Each row below is a small network's average activation on inputs in which a field has the value named, seen along a few directions.
Values that are neighbours, or in one group, have similar rows; names and order tell nothing.
In the rows, zero is written as 500.
Random noise pushes rows far along 4 fixed directions. That doesn't count. These rows show it; they differ only by the noise:
[533 631 384 685 622 530 508 396 385 712 667 498 502 539]
[921 619 493 477 294 707 237 374 299 261 290 447 599 528]
[410 540 448 490 480 487 551 523 561 438 458 546 546 236]
[343 404 254 436 300 534 339 567 390 547 402 359 743 129]
[811 767 426 690 514 459 408 341 482 521 352 254 389 433]
[559 514 467 458 411 639 428 478 391 390 486 615 630 419]


Field H:
h16: [374 381 583 453 664 424 713 746 546 438 539 605 509 400]
h12: [467 419 548 557 672 316 672 586 672 631 762 585 414 505]
h18: [516 565 630 442 545 677 512 446 355 341 545 661 373 820]
h2: [322 414 415 668 627 455 590 552 420 599 531 437 444 380]
h4: [367 550 391 519 483 334 546 526 746 694 597 361 438 422]
h1: [515 600 391 610 436 376 371 474 612 556 293 168 506  72]
h3: [611 525 477 464 393 254 514 537 699 449 351 199 353 448]
h8: [381 245 416 392 445 338 473 698 511 451 382 496 497 243]
h24: [620 572 767 385 498 528 714 551 714 234 389 605 537 619]
h11: [561 528 558 597 620 405 638 488 605 623 817 716 431 630]
h17: [417 617 468 579 604 353 432 409 664 653 555 378 276 383]
h14: [360 627 531 488 447 515 582 381 591 498 447 491 355 522]
h15: [662 409 501 520 501 458 465 515 502 660 472 406 635 523]
h13: [464 470 394 646 637 461 560 449 369 799 435 356 509 762]
h21: [612 390 554 472 323 559 434 413 458 423 470 625 738 514]
h20: [383 626 582 567 630 423 573 555 650 490 168 341 255 271]
h25: [454 677 772 393 604 485 701 444 794 377 575 674 391 617]
h22: [194 299 519 313 556 521 590 633 442 512 593 589 597 618]
h19: [270 436 308 497 465 417 499 580 410 863 649 207 638 612]
h9: [349 498 475 588 784 262 736 549 682 574 677 467 269 612]
h23: [402 423 427 613 585 519 457 444 434 637 731 686 455 474]
h5: [594 654 394 660 487 636 291 297 261 697 470 281 579 633]
h10: [729 598 421 489 368 431 221 441 415 361 176 185 261 459]
h6: [542 708 668 523 536 376 670 406 727 522 452 540 469 537]
h7: [585 349 492 481 406 626 405 612 455 236 420 519 439 382]
H is arranged as a network in which each value has 4 neighbours.
Question: Fewest steps between h3 and h7?
Answer: 3
A value of H combines one of 5 hidden first parts with one of 5 second parts; all combinations occur once.
Question: Changing only the second part turns h11 into h12. h4 has the same second part as h11; what does that change turn h4 into?
Answer: h3
Question: Changing only the second part turns h2 into h1. h20 has the same second part as h2; what does that change turn h20 into?
Answer: h5
Question: Changing only the second part turns h6 into h24. h21 has the same second part as h6; what does that change turn h21 into?
Answer: h15
